A small network was trained on invented records. Each row is its activation on one of them, seen along a few directions.
After each row come some of the record's fields: L, Z, H, P, K, M.
Not every record has every field; a missing one is written missing.
The largest differences between rows may come from other fields.
In the rows, 500 means zero.
Strong random noise was added to every row along 6 fixed directions; ignore it. To show where, here is one row again and again, with new noise each time:
452 166 453 636 525 639 505 473 623 757 331 350 479 445 597 539 575 403
 427 457 634 378 606 411 410 575 450
468 624 467 537 487 562 425 611 596 469 531 618 704 660 288 648 707 469
 412 207 535 460 650 505 713 490 574
488 537 346 523 452 529 425 559 532 474 480 540 592 524 515 372 568 516
 537 597 408 518 523 585 506 525 665
438 450 400 490 485 723 455 482 714 570 452 536 771 584 608 424 896 564
 653 393 618 553 552 697 656 512 583
445 522 454 577 493 500 412 522 462 587 401 476 515 463 447 478 424 453
 470 571 450 446 604 405 584 553 679
525 616 350 569 461 430 428 616 483 372 587 586 602 637 324 532 495 427
 356 423 410 448 562 475 609 509 579
523 484 293 540 450 528 456 566 570 422 547 542 624 595 517 397 620 485
 484 528 445 501 494 610 501 518 562
431 325 464 564 509 646 468 474 596 696 344 424 543 455 604 469 611 482
 554 519 579 455 572 498 492 575 577

472 505 499 537 556 456 459 500 397 485 500 427 479 480 466 556 397 407
 442 551 503 432 560 346 582 530 573 => <L:l2 Z:z2 H:h3 P:p1 K:k1 M:m2>
552 410 251 536 527 462 504 360 444 448 566 368 567 431 736 150 441 521
 620 803 518 628 402 552 606 515 481 => <L:missing Z:missing H:h1 P:missing K:k2 M:m2>
468 548 583 513 549 553 526 485 491 506 541 557 501 533 451 635 574 567
 499 379 554 536 500 487 554 513 482 => <L:l2 Z:z2 H:h1 P:missing K:k2 M:m2>
386 692 688 377 534 485 422 444 381 499 474 549 543 737 419 627 401 264
 510 507 582 339 353 421 772 676 650 => <L:missing Z:missing H:h2 P:p2 K:k1 M:m1>
507 518 566 398 506 483 574 420 387 390 504 440 442 680 687 537 256 477
 605 573 596 407 206 472 532 679 353 => <L:missing Z:missing H:h1 P:missing K:k1 M:m1>
551 513 415 376 430 535 598 601 500 314 581 610 582 657 648 431 604 552
 727 537 482 599 243 731 316 602 419 => <L:missing Z:missing H:h1 P:missing K:k1 M:m1>
516 685 560 431 454 525 419 579 560 481 432 583 575 436 506 362 609 710
 693 577 409 641 533 682 398 404 608 => <L:l1 Z:z2 H:h3 P:p1 K:k2 M:m2>
529 628 463 443 510 480 555 514 401 326 660 608 501 577 540 448 490 599
 601 537 456 619 356 609 502 594 525 => <L:missing Z:missing H:h1 P:missing K:k2 M:m2>
448 493 515 391 470 588 482 551 502 569 373 509 448 382 664 332 573 623
 708 647 443 623 466 665 296 521 637 => <L:missing Z:missing H:h1 P:missing K:k1 M:m2>
628 583 511 520 498 453 583 498 559 439 560 507 560 585 441 533 517 581
 488 394 546 518 465 539 608 408 358 => <L:missing Z:missing H:h3 P:p1 K:k2 M:m1>
473 673 438 514 476 356 413 405 480 429 565 492 675 544 446 430 437 444
 392 596 435 546 499 509 826 377 571 => <L:missing Z:missing H:h1 P:missing K:k1 M:m1>
449 641 561 453 561 460 481 433 455 453 623 623 537 585 321 759 444 453
 351 268 430 403 539 426 719 583 472 => <L:missing Z:missing H:h2 P:p2 K:k1 M:m1>
469 474 514 419 461 497 413 378 523 542 397 405 575 496 606 360 352 436
 615 773 612 529 435 495 746 426 555 => <L:missing Z:missing H:h1 P:missing K:k1 M:m1>
554 505 491 528 486 400 481 602 426 480 520 482 379 502 403 547 279 476
 402 539 436 441 473 398 307 503 421 => <L:l1 Z:z1 H:h1 P:missing K:k2 M:m2>
529 442 380 566 440 507 553 561 520 436 572 492 531 472 507 486 550 466
 381 509 461 468 525 481 457 483 537 => <L:missing Z:missing H:h3 P:p1 K:k1 M:m1>
581 410 443 440 502 497 593 459 553 356 584 538 614 580 671 431 616 530
 620 605 513 603 363 678 464 587 368 => <L:missing Z:missing H:h2 P:p1 K:k1 M:m1>
503 655 616 448 503 370 425 465 295 480 444 478 396 486 580 481 226 513
 655 712 425 509 363 459 557 554 589 => <L:l1 Z:z2 H:h3 P:p1 K:k1 M:m2>
409 529 746 404 558 619 503 553 481 690 317 567 342 369 468 574 523 634
 709 448 513 558 528 472 340 649 653 => <L:missing Z:missing H:h3 P:p2 K:k2 M:m2>
509 613 603 462 540 544 560 485 524 569 518 539 563 568 436 601 538 573
 600 372 543 522 467 549 629 486 492 => <L:missing Z:missing H:h1 P:missing K:k2 M:m1>
484 398 423 548 501 510 603 477 474 483 541 531 464 519 530 536 505 430
 503 527 541 469 452 467 446 644 470 => <L:missing Z:missing H:h3 P:p2 K:k1 M:m1>
462 551 561 526 522 511 494 442 498 537 558 490 574 511 443 530 514 509
 483 390 588 532 568 445 704 483 502 => <L:missing Z:missing H:h1 P:missing K:k2 M:m2>
464 317 465 520 458 576 442 602 687 631 413 424 395 423 454 552 546 357
 348 428 484 380 598 509 315 453 384 => <L:missing Z:missing H:h3 P:p2 K:k1 M:m1>
458 334 378 638 514 555 436 363 672 636 481 356 613 465 585 394 638 434
 420 533 617 473 658 463 667 391 436 => <L:l1 Z:z2 H:h3 P:p2 K:k2 M:m2>
393 583 503 463 487 580 454 357 480 585 449 495 566 368 591 377 583 635
 693 664 500 596 498 580 646 494 708 => <L:l1 Z:z1 H:h1 P:missing K:k1 M:m2>
481 414 559 527 579 565 564 420 388 497 549 433 504 623 520 601 505 319
 441 441 722 375 459 381 672 707 423 => <L:missing Z:missing H:h2 P:p1 K:k1 M:m2>
512 386 550 571 538 532 526 545 567 548 517 493 495 602 428 689 569 437
 351 248 606 430 540 458 439 448 281 => <L:l1 Z:z2 H:h1 P:missing K:k2 M:m2>
448 388 626 558 557 524 482 443 444 702 361 380 357 390 556 552 333 500
 509 597 547 461 531 370 407 545 490 => <L:l1 Z:z2 H:h1 P:missing K:k2 M:m2>
552 476 324 489 450 418 434 501 565 363 596 461 583 705 594 397 525 399
 494 582 523 462 375 605 546 478 356 => <L:l1 Z:z2 H:h3 P:p2 K:k1 M:m2>
333 418 611 537 554 576 470 387 438 752 310 398 361 283 556 487 440 487
 551 627 539 475 653 353 562 611 722 => <L:missing Z:missing H:h3 P:p2 K:k1 M:m2>
454 456 702 494 583 631 578 503 503 674 432 461 474 547 408 741 549 385
 472 324 626 324 581 414 605 568 559 => <L:missing Z:missing H:h2 P:p1 K:k1 M:m1>
515 372 587 497 471 394 593 333 633 491 668 600 402 751 715 597 365 395
 276 564 516 357 147 760 472 366 275 => <L:missing Z:missing H:h3 P:p2 K:k2 M:m1>
504 458 317 563 471 563 440 576 562 500 506 417 484 380 399 440 560 395
 370 507 423 495 657 492 456 456 490 => <L:missing Z:missing H:h1 P:missing K:k1 M:m1>
485 485 385 477 487 534 448 560 579 484 496 485 574 530 531 377 583 470
 535 561 489 495 540 515 473 455 520 => <L:l2 Z:z1 H:h3 P:p2 K:k2 M:m2>

Here are new rows. What are their fields?
541 558 399 523 522 403 519 464 406 409 585 465 560 533 544 373 386 506
 526 547 505 552 453 462 636 493 446 => <L:missing Z:missing H:h1 P:missing K:k2 M:m2>
491 391 452 513 484 571 591 433 477 527 572 522 426 518 469 602 614 445
 420 395 530 441 504 390 450 586 468 => <L:l2 Z:z1 H:h2 P:p2 K:k1 M:m2>
528 783 525 450 492 433 510 640 423 280 662 708 508 595 288 605 533 621
 487 373 352 605 487 544 474 463 578 => <L:l2 Z:z2 H:h1 P:missing K:k2 M:m2>
498 175 454 494 533 631 633 465 554 574 376 364 378 424 734 449 549 495
 619 478 586 483 426 536 118 620 328 => <L:missing Z:missing H:h1 P:missing K:k1 M:m1>
464 588 673 512 535 432 433 522 557 658 334 495 419 352 372 689 401 500
 381 364 493 433 677 409 521 370 548 => <L:missing Z:missing H:h3 P:p1 K:k1 M:m1>
410 674 427 490 440 514 368 514 533 506 518 573 581 390 433 291 598 563
 519 617 334 594 674 568 589 405 840 => <L:missing Z:missing H:h3 P:p2 K:k2 M:m2>
559 454 582 498 537 456 589 653 439 420 566 560 347 618 388 729 424 479
 394 315 487 457 420 431 235 550 309 => <L:l2 Z:z2 H:h1 P:missing K:k2 M:m2>
463 387 585 510 550 572 546 516 552 597 438 454 553 560 458 719 599 395
 447 308 642 476 571 412 493 571 370 => <L:missing Z:missing H:h1 P:missing K:k1 M:m1>
511 447 665 409 631 658 638 392 461 554 468 458 528 690 651 704 622 470
 732 297 761 457 304 524 722 673 393 => <L:missing Z:missing H:h3 P:p1 K:k1 M:m1>
405 302 494 509 532 646 431 522 568 706 324 378 456 486 543 479 584 290
 412 526 632 355 662 408 403 614 535 => <L:missing Z:missing H:h2 P:p2 K:k1 M:m2>
456 550 551 439 446 588 411 661 637 578 398 569 516 450 392 549 699 603
 498 394 436 548 657 623 267 384 597 => <L:l1 Z:z2 H:h1 P:missing K:k1 M:m2>
579 462 585 519 523 368 501 483 432 484 504 373 484 636 495 654 279 379
 484 410 686 361 402 330 614 561 206 => <L:l1 Z:z1 H:h3 P:p1 K:k1 M:m2>
423 467 596 416 520 620 490 442 533 622 394 443 551 488 638 478 582 581
 675 495 661 545 472 553 602 567 527 => <L:missing Z:missing H:h1 P:missing K:k1 M:m2>
447 346 497 567 510 595 526 452 769 695 442 494 544 374 557 520 708 549
 393 367 523 504 646 662 371 281 417 => <L:missing Z:missing H:h1 P:missing K:k2 M:m1>
454 524 431 563 511 560 438 405 514 556 515 408 502 361 523 407 431 460
 492 613 484 520 545 471 706 482 521 => <L:missing Z:missing H:h1 P:missing K:k2 M:m1>
564 217 308 647 530 548 608 365 636 618 540 332 509 424 631 371 577 468
 403 575 541 507 558 566 437 398 371 => <L:missing Z:missing H:h1 P:missing K:k2 M:m1>
